These are the activations of a small neural network, seen along a few directions. Each row is one input.
Each table varies a few parts of the input and shows all the possible inputs, shuffled.
Descriptions start from the smaller parts, as in this example, which fits no table here: one of 3 separate values, together with either a single point or one of 11 places along a line or (one of 6 places along a line, together with one of 8 places around a ring).
Shared parts are said once, and a part with two or three values counts as separate values.
In the rows, zero is written as 128.

Other details of the inputs shift rows strongly along two fixed directions, in all tables alike. That doesn't count.
To show where, the next rows are all for the same input, with only those details redrawn:
[100  46 119 174 140 155  90  93 153 120  95  63 119 113 116]
[ 63 103  92 121  60  73 105  74 185  59 106 137 103  84 173]
[138  63 134 178 177 185 101 121 124 153  92  41 129 139  93]
[125 147 111 121 108 125 118 120 138 110 105 112 123 126 140]
[163 176 127 115 133 149 131 146 110 137 105 101 132 150 126]
[ 77 159  88  94  47  64 120  89 175  59 114 159 107  93 183]
[ 77 130  91 110  62  77 113  85 175  66 109 141 108  92 172]
[126 112 117 139 128 140 112 119 138 119  99  90 121 127 127]

Rows:
R1: [116 123 125 118 131  99 128 124 113 132 158 165 142 118 145]
R2: [122 154 133 117 128 107 154 135 115 131 155 183 126 135 153]
R3: [143 155 141 116 146 120 139 154 107 171 144 162 137 140 143]
R4: [153 151 135  98 136 133 141 139 110 142 156 137 137 137 110]
R5: [199 207 168 107 155 142 160 197  76 176 142 152 154 166 110]
R6: [153 174 133 119 119 137 133 147 122 114 110 105 135 139 111]
R7: [103  29 144 192 184 168 116 109 130 152 134 102 122 131  96]
R8: [107  30 142 178 166 151 103 112 143 161 123  98 123 117 106]
R9: [152 164 142 125 147 146 153 147 102 145 142 156 130 153 116]
R10: [204 234 126  86 148 150 149 169  66 137 119 107 154 172 107]
R11: [ 99  31 132 163 138 151 107 102 164 144 134 103 114 104 113]
R12: [155 179 123 110 124 140 132 145 116 130 107 107 130 146 133]
R13: [138  52 150 171 184 193 132 127 126 162 139  85 119 143  78]
R14: [141 164 130 101 131 107 138 139 100 136 156 168 144 134 134]
R15: [157 224 122  64 104  88 156 152  97 123 159 194 143 138 148]
R16: [132  61 131 189 183 193 117 114 120 131  95  46 122 147  83]
R17: [153 161 152 124 143 122 149 169 103 160 150 158 148 138 123]
R18: [ 51  54 118 145  75  72 110  86 191  75 142 165 110  72 148]
R19: [165 163 147 114 128 143 153 168 119 149 146 136 139 136 103]
R20: [ 75 140 111  95  60  53 124 101 164  91 149 210 111  92 195]
Describe the family of inputs behind these rows. -> one of 4 separate values, together with either a single point or one of 4 places along a line
Changing only the choice among 4 separate values turns R19 into R4. The same change can be made to R17. Which row results? -> R1
Which other rows does R20 become when the choice among 4 separate values takes its other values? List them by row number. -> R5, R7, R14

Rows:
R21: [145 163 131 120 123 134 135 142 122 127 116 121 129 139 128]
R22: [130 122 138 129 132 127 134 136 127 137 143 144 130 127 123]
R23: [119 154 118 113  96 104 129 124 140 103 120 137 125 118 147]
R24: [116  32 142 183 181 167 109 114 125 154 131  89 130 127  92]
R25: [133 124 137 134 140 131 123 138 123 153 127 131 132 131 133]
R26: [138 134 130 131 128 144 129 132 132 129 113 108 122 135 121]
R27: [ 61  36 105 158  96 105  91  73 184  82 116 105 111  81 138]
R28: [130 149 115 111 114 117 125 123 126 112 122 125 130 126 136]
R29: [130 133 136 122 126 123 137 137 128 135 143 148 129 127 129]
R30: [130 127 131 131 142 128 123 130 117 149 127 134 132 133 138]
R31: [122 134 127 120 124 117 137 127 127 127 143 150 127 126 136]
R32: [123 151 115 115 111 111 127 121 128 106 120 131 128 125 142]
R33: [129 133 131 121 132 118 136 132 119 129 145 152 132 129 127]
R34: [114 141 122 112 111 102 137 122 132 116 146 164 126 120 145]
R35: [152 118 149 140 161 153 134 150 108 161 141 125 138 141 100]
R36: [124 134 118 125 119 129 127 118 135 114 116 119 120 129 133]
R37: [150 121 148 141 160 156 136 150 112 163 137 118 136 142 105]
R38: [158 145 130 127 149 157 129 140 108 143 116  98 134 147 111]
R39: [131 147 121 114 107 124 129 127 138 115 120 125 123 125 134]
R40: [126 162 117 113 109 114 133 124 129 107 118 135 124 130 143]
Changing only one part turns R30 into R25. The same change can be made to R31. Which row results? -> R37
Describe the family of inputs behind these rows. -> one of 2 separate values, together with either a single point or one of 4 places along a line or one of 5 places around a ring
Which other rows does R38 become when the place on the ring of 5 takes its other values? List them by row number. -> R28, R32, R36, R40
